These are the activations of a small neural network, seen along a few directions. Each row is one input.
Each table varies a few parts of the input and shows all the possible inputs, shuffled.
Descriptions start from the smaller parts, as in this example, which fits no table here: one of 8 places around a ring, together with either a single point or one of 11 places around a ring or (one of 3 separate values, together with one of 4 places along a line).
Shared parts are said once, and a part with two or three values counts as separate values.
(in the rows, 128 means zero)

A family of inputs:
x1: [100 150 138  94 185 131 140 182 113 160 120 122  60  49 104 145 157 162
 128 133]
x2: [158  99 130 154  85 130 144 119  98  84 112 148 150 181 217 125 125  60
 137 109]
x3: [175 109 117 108 114 176 131  87 100 107 131 179 141 203 144 146 118  35
 158 137]
x4: [180 135 136 139 108 179 119 108  96 100 136 147 146 199 177 142 102  59
 133 105]
x5: [179 135 140 161  99 165 125 110  91  96 127 134 145 196 194 137 100  57
 124 103]
x6: [ 92 149 149 162 141  59 110 110 174 124 145  79 171  72  84  82 141 245
  75 126]
x7: [153  83 117 137  85 126 161 118 100  84  99 166 157 180 197 135 141  40
 157 122]
x8: [ 93 175 152 119 163  74 111 123 122 119 115  84 167  52 101 117 164 235
 102 149]
x9: [167  99 106 110 106 170 148  88 101 105 121 192 146 193 146 149 139  32
 175 145]
x10: [162  81 103 115  96 145 156  98 100  97 106 195 147 183 160 144 149  37
 176 145]
x11: [ 92 145 117  99 165 153 131 185 132 185 132 103  69  82  94 153 100 156
 161 139]
x12: [165 123 138 164  92 147 136 115  96  89 119 135 146 188 211 130 115  56
 124  99]
x13: [ 91 129 126 170 113  83 102 108 204 145 150  63 176  88  75  80  96 242
  92 127]
x14: [ 87 160 156  99 145  99 119 137  97 121 106  96 159  67 103 145 128 212
 117 172]
x15: [ 97 139 105 155 155 113 112 163 227 191 159  99  78  81  80  83 128 180
 100 110]
x16: [ 97 128 116 130 147 142 113 182 183 193 149  94  70  89  85 114  97 158
 140 130]
x17: [103 162 132 120 201 101 131 167 137 150 130 113  60  44  97 120 191 171
  97 122]
x18: [183 131 125 119 113 181 122  90 100 103 140 163 140 204 158 145 106  43
 143 117]
x19: [100 152 120 153 180  88 124 163 194 162 158 112  66  64  84  83 178 183
  70 105]
x20: [ 88 126 126 138 103 115 102 129 162 145 138  57 175 105  83 123  66 221
 126 158]
x21: [155  70 111 130  86 125 158 109  97  91 104 188 155 177 176 140 148  36
 166 137]
x22: [143 120 156  64 134 120 136 112 103 140 128 206  46 149  80 145 167 109
 100  86]
x23: [ 84 143 129 105 129 123 111 143 115 153 121  70 173  96  96 160  86 213
 144 169]
What do these inputs look like to the network? -> either a single point or one of 10 places around a ring or (one of 2 separate values, together with one of 6 places around a ring)
A walk changes only the place on the ring of 10. It starts at x21 and steps to x10. List the rest of the walk in order. -> x9, x3, x18, x4, x5, x12, x2, x7

A family of inputs:
x24: [126 134 128 149 138  99 125 124 160 143 145 125 117 106 107  91 142 157
 104 106]
x25: [127 111 130 123 110 122 131 124 125 121 119 144 133 147 140 129 124 106
 134 137]
x26: [133 113 132 121 122 129 141 125 114 120 121 149 130 139 142 133 136 106
 135 122]
x27: [113 148 144 115 155 109 125 126 122 130 125 122 105  93 107 126 149 163
 102 120]
x28: [144 126 136 147 115 132 125 130 120 123 127 129 124 159 154 122 121  91
 125 119]
x29: [138 109 124 120 128 127 135 122 110 120 117 148 132 134 134 120 146 104
 144 136]
x30: [145 125 135 143 125 136 138 131 116 116 130 132 120 145 159 126 129  92
 127 111]
x31: [135 124 117 121 138 129 142 119 113 118 123 158 132 132 130 133 160 102
 141 133]
x32: [148 141 134 144 123 153 111 117 119 118 135 115 144 157 147 129 104 107
 129 127]
x33: [132 115 120 115 119 129 132 113 116 123 122 141 145 144 128 127 121 114
 148 143]
x34: [111 152 143 105 159 115 124 144 113 128 123 118 109  87 103 138 142 174
 113 132]
x35: [142 126 134 139 115 139 126 123 118 115 132 124 132 159 150 138 109 104
 128 117]
x36: [140 120 127 125 106 142 122 121 119 116 121 130 140 152 146 137 110 115
 137 124]
x37: [149 135 123 139 133 137 132 131 122 114 127 137 120 144 158 137 144  88
 123 119]
x38: [ 88 144 127 133 141 116 117 152 151 153 131  82 139  80 107 119 113 190
 130 143]
x39: [101 154 141 106 157 117 127 151 114 143 127 109 114  78 104 142 132 183
 120 149]
x40: [137 130 124 120 132 133 137 125 114 122 121 156 132 140 139 140 153 101
 131 124]
x41: [106 129 117 152 126 111 119 133 177 146 145  92 139 109 105 105 122 179
 108 127]
x42: [ 92 152 134 117 148 114 123 154 129 154 127  93 126  77 105 136 118 192
 132 148]
x43: [136 126 129 122 112 140 127 110 120 117 131 130 155 149 127 146 107 121
 136 139]
x44: [127 105 126 125 115 116 141 115 120 116 120 150 135 138 124 130 133 109
 142 142]
x45: [130 118 112 101 154 172 129 167 155 184 147 155  28 122  90 137 123  91
 142 119]
x46: [ 95 131 117 147 133 111 114 143 166 150 133  77 145  89  98 113 114 191
 116 135]
x47: [126 140 142 125 144 105 114 128 145 131 131 123 106 107 109 108 154 152
 100 111]
x48: [144 130 124 133 109 153 116 114 121 114 128 119 151 149 140 137 103 119
 136 133]
x49: [143 118 123 129 115 139 135 129 115 115 118 136 127 138 156 126 130 103
 134 120]
x50: [141 133 124 131 126 140 145 123 115 116 123 149 127 138 147 147 145 102
 130 110]
x51: [136 119 124 120 122 135 132 104 122 112 129 132 156 138 116 138 115 123
 147 150]
x52: [118 124 122 150 133 103 123 128 177 143 146 118 131 115 112  99 136 170
 100 117]
x53: [135 124 128 135 108 135 135 126 118 126 121 139 132 150 149 123 119 105
 134 118]
x54: [131 115 124 115 108 130 126 119 120 120 123 137 143 152 139 138 113 113
 138 137]
What do these inputs look like to the network? -> either a single point or one of 10 places around a ring or (one of 4 places along a line, together with one of 5 places along a line)
List by row number the other inputs of the same sort as x24. -> x27, x34, x38, x39, x41, x42, x46, x47, x52
Change only the place on the line of 4 in x36. List by row number the other rows that result. -> x33, x35, x54

A family of inputs:
x55: [168 139 137 109 102 179 127  79  48  75 110 142 212 200 158 170  96  67
 180 161]
x56: [ 69 109 134 105 133  65 121 135 165 146 124 106 141  69  46 117 141 235
 120 174]
x57: [171 129 130  75 151 172 137 111  69 114 123 198  74 161 130 168 152  65
 152 133]
x58: [143  98 117 110 124 162 147 162 117 147 120 175  48 148 146 137 131  29
 159 120]
x59: [189 118 137 131 111 117 144  63  76  53 114 193 176 198 183 118 177  41
 119 118]
x60: [ 81 106 107 114 135  77 117 132 196 181 136 115 141  69  45  97 133 225
 136 161]
x61: [ 62 162 160  98 164  72 127 158 110 128 107  82 130  31  93 139 147 249
 107 143]
x62: [135 137 164 153  86 125 100 122 156 140 164  99  95 185 117 114  51 158
  70  62]
x63: [ 95 200 142 141 179 115 102 177 139 147 132  52 109  46 118 120 136 222
  82 121]
x64: [ 62 128 151  99 145  58 131 138 125 141 109  95 139  45  67 139 141 245
 113 162]
x65: [101 181 113 167 177 125 109 156 203 181 165  71 110  65  86  89 131 205
  90 114]
x66: [101 150 107 153 161 121 107 138 213 175 168  87 113  77  63  86 128 201
  99 117]
x67: [ 90 115  95 136 146 102 112 135 207 183 160 102 122  79  46  89 132 205
 116 130]
x68: [173  78 114 178  76 118 151 103 132  87 125 175 133 187 204 107 149  38
 128  89]
x69: [151  91 113 143  70 175 136 126 112 109 116 125 173 188 188 149  60  54
 175 146]
x70: [152 100 121 132  82 181 142 121  95 107 109 128 187 196 183 160  71  47
 182 151]
x71: [183 103 127 147 104 121 150  75  98  69 115 186 160 197 190 117 172  35
 124 106]
x72: [165 122 130 118  96 185 133  95  73  92 104 133 195 195 170 166  86  53
 180 156]
x73: [141 100 111 102 131 166 144 149 107 147 123 189  57 162 150 159 136  39
 158 122]
x74: [ 77 182 158 126 173  99 117 173 117 146 120  64 120  33 118 122 147 240
  94 129]
x75: [103 190 137 154 176 112 102 170 175 164 161  60 101  62 110 106 126 209
  89 110]
x76: [160 119 122  86 141 176 141 131  90 128 121 187  61 160 136 161 148  48
 149 126]
x77: [174  88 119 167  81 122 149  95 124  85 118 180 145 191 199 114 154  34
 122  94]
What do these inputs look like to the network? -> either a single point or one of 10 places around a ring or (one of 3 separate values, together with one of 4 places along a line)
Change only the choice among 3 separate values in x77. List by row number the other rows that result. -> x70, x73
